[[-265, -267, 613, -120], [301, -1, 613, 13], [321, -364, -130, -72]] ⇒ -265
[[-97, 593, -75, 91, -116, 171], [-222, -160, 6, -114, -12, -523], [244, 72, 6, 103, 30, 513]] ⇒ -97
[[-236, -567, 137, -369, 199, -141], [331, -454, -549, -27, -387, -69], [-107, -43, -1, -209, 98, -27]] ⇒ -236
[[194, 500, 23, 608, 430, -26], [194, 40, 23, 46, -518, -26], [-562, 40, 23, 46, 474, -26]] ⇒ 194
[[-210, 174, 126, 73, 114, -58], [-440, 426, 130, 104, 23, 116], [-279, 616, 105, -273, -163, 547]] ⇒ -210
[[-659, -501, -229, 57, 246, -508, -78], [514, 27, -137, -86, 142, 494, -5], [-332, 12, -76, -13, -160, -462, -13]] ⇒ -659
[[-245, -408, 178, -519], [275, 291, -168, -346], [319, 53, 1, 137]] ⇒ -245
[[325, 556, 473, 86, 275, 523, -237], [-66, 701, -16, 525, 17, -326, 0], [45, 476, 511, -145, -122, -54, 460]] ⇒ 325
---
[[-290  255 -135 -438  378 -494  272   29  -21  -13  258  139]
 [  14 -189  293  485   19  560   84  368 -118 -187  -23  223]
 [ 196   12   37  213 -270   88 -367 -490  223    4 -307 -482]
 [ 256 -228  245  143  260  286  129  598 -117  108   20  393]
 [ 100 -226  267  373   88  487  102  483 -147  -87   -4  313]
 [-103  -62  303  605  -32  545   -8   81  -30 -331 -100  -20]
 [  82  -88 -381 -254 -593 -169 -225 -390   10  198  -56 -227]
 [-103  -54 -484 -365 -569 -239  -58 -307  -87  137   94  -97]] → -20

[[-118  -83  -36 -196   66 -478   17   -9  -36]
 [ 369 -101   49  131  -18 -559  -92 -204 -122]
 [   8  -11   -4 -374  -77  -26   38 -154  -16]
 [ 341  -93   48  131  -15 -463  -98 -211 -137]
 [-488   -8 -109 -453  -49  172   57   59   72]
 [ 167   -7  149 -130   91 -620 -199 -190    5]
 [ -98  -90 -141  280 -183  223 -246    4 -180]] → 72

[[-120  266   60 -124   23 -205  -43    6   -4 -110  -55   30   80  449
    -4  -97]
 [  -4   56   75 -412   62  137 -154   70  -31 -163   90   29  -47 -476
   -29  -79]
 [ -45   13 -257  240  -28 -251  121   40   79   95  -43   35   73  236
     4  -11]
 [   2    0  -52  493  -70 -226  129  -65   55   91  -45   -1   81  368
    44   68]
 [  86 -146 -255 -187    7  297  291  -77   32   85  -81  -29 -200   91
   -58  -22]
 [-147  232  177 -338   56 -140 -108   63  -67    7  -52   17   91  541
   -16  -68]
 [ -27  124 -310  296  -40 -251  102  -30  122 -163  -36   47   37   13
     6  -94]] → -22

[[ -52  325 -271  138 -309  257 -410 -584]
 [-368 -136   95  644 -607  384 -694  337]
 [-298 -595  502  324  127  -44  104  560]
 [-180 -551  -25  390 -372  677 -230  426]
 [ 421  478 -390  132   29    2   91 -220]
 [ -72  465   94   67   94 -326 -239 -162]
 [ 119   23 -104  -36  193   25  178 -100]
 [  62  -18 -132 -218   83   -5  -48 -174]
 [-255  411   72 -107 -322  -60 -483 -121]
 [ 219  384  -60  -59  182 -401  202   45]
 [-195  219   39    5  -91 -126 -402    4]
 [ -64 -167  170 -219  315  -78  237   61]] → 45

[[  -2  -57   -3   61 -128  125   -2 -155   90 -141]
 [ -64  128  -10  -59  -20    2    3   32   15   -7]
 [  48  -38  -79    1    2   75   93  -34    1   10]
 [ -75  -75  -71  -39   89   92   -2  -23  -54   26]
 [  -2  110   -3 -240    2    2  -55  132    1   -7]
 [  -2 -149 -253  544   75   97  -50  176  -54  379]
 [-137   64   12    1   97    2  -18   -1   62  127]
 [ -75  -20  -71    1    2   25   93   43  -61   -7]
 [  -2   -1   -3    1    2  -54    8   -1    1  127]
 [  26   -1  -48   41    2    8   -2   -1   90   -7]
 [  26  -75    5    1    2    2  -23  231   56  362]
 [  -2  128   -3 -220 -121    2  -71  132 -122 -125]] → -7
---
[-934, 407, 75, 713, -995] → 75
[-154, -182, 912, -877] → 912
[2, 77, 43, 75] → 43
[79, 30, 25, 11] → 25
[116, 268, 412, 448, 48, 773, 346] → 412
[25, 76, 44, 85, 15, 7, 38] → 44
[6, 7, 1, 3, 8] → 1
---
array([ 781,  420,  657, -748, -697,   55,  963]) result: 963, -748
array([127, 145, 143, 134, 229,  37]) result: 229, 37
array([76, 17, 24, 43, 34]) result: 76, 17
array([32, 44, 77, 24, 77, 48, 95]) result: 95, 24
array([89, 41, 96, 40, 65, 77, 25]) result: 96, 25
array([561, 574, 213, 863]) result: 863, 213
---
2995  9020  4148  7446  8827  2748
4207  9149  8593  5080  6483  8051
>> 9149

697  587  564  123  807 >> 587

   4  -975   568  -124 >> -975

-42  -20  -24  -14
 44  -38  -11  -23
>> -38

0  5  7  8 >> 5

56  69  67  61  39  48
65   2  15  74  91  84
>> 2

6351  7755  4716  2548  3201 >> 7755

 93   43  210   32 >> 43
---
[[ 266 -308 -645 -330  432  -58  116]
 [ 177  123  -88  443  114  -15  437]] value 177

[[216 107 130  56 121  43 100]
 [464 268 113 192 394 362 666]
 [352 268 313 117 173 123 166]] value 352

[[ 121    5  541   13   12   -6]
 [ 246 -402   42   35    2    5]
 [ 272  124   18  -83  404   41]] value 272

[ 175 -308  -14 -197  262 -551] value 175

[-329   49  332  245 -155 -502 -168] value -329

[ 402  -95  348  -12 -659] value 402

[[ 274 -337 -224 -245 -330  659  510]
 [ 224   38  -97 -420 -292  116  334]
 [ 258 -215 -226 -106 -282  559  322]] value 258

[ 639 -187  253 -221  240 -261  148] value 639

[ 389  556 -233 -634] value 389
---
array([-1.321, -1.615,  0.519,  1.009,  0.824]) -> 0.824, -1.321

array([[ 1.0,  0.8, -0.2,  1.6,  0.7],
       [ 0.3, -1.4,  1.1,  0.9,  0.0]]) -> 0.7, 0.3

array([ -39.435,  151.767, -190.941,    0.949,   91.538,   15.223]) -> 15.223, -39.435

array([[  5.94, -18.48,   8.53,   1.86],
       [ -9.38,  11.73, -12.10,  -6.10]]) -> 1.86, -9.38

array([[-0.7,  0.4,  1.3,  0.9],
       [-1.5, -0.7,  0.4,  1.3]]) -> 0.9, -1.5

array([[  21.655,  122.460, -134.683,  103.084,  -18.113,   22.266,
        -137.205],
       [ 123.689,  244.141,  100.388,  -82.484, -141.582,   99.789,
         234.288],
       [ -57.826,  175.046,  -49.442,  -45.510,  -69.523,   66.275,
        -160.204]]) -> -137.205, -57.826

array([-1.37, -0.44,  0.55, -1.64, -0.04,  1.87,  0.16]) -> 0.16, -1.37
---
-120.79  -102.60    41.90  -163.39    39.05
-115.23   118.93    40.43    17.91  -206.75
 -93.48   -69.85    36.24  -142.26    65.85
>> 36.24

 0.144   0.068   0.128   0.094   0.235   0.085
 0.115   0.159   0.111   0.133   0.071   0.086
 0.154   0.021   0.052   0.128  -0.136   0.053
>> 0.052

 -4.195   -9.444    5.248  -18.675  -10.104   13.755
 11.435    2.286   12.808    1.592  -16.618  -19.416
 -5.665  -20.516   14.497   -7.822  -11.934   -1.500
>> 14.497

 101.2   -12.2  -122.4   125.6   -28.2   -17.1
  94.6   -17.6  -117.4   105.7   -31.8   -19.0
  97.0   -16.2  -118.9   111.9   -30.8   -18.4
>> -118.9

 178.72     7.58   -80.26    95.04   133.72   -41.38
 239.98    10.30   -99.04   193.42   164.02   -84.26
 180.72    -2.37  -137.85   214.31   138.03   -71.13
>> -137.85

 -28.65  -112.76  -142.86  -146.88    97.45    56.67    30.57
 -26.54  -122.95    99.71   -61.32  -131.67    71.57   130.50
 -89.43   -26.05   141.10  -125.47    60.96    55.28    88.79
>> 141.10
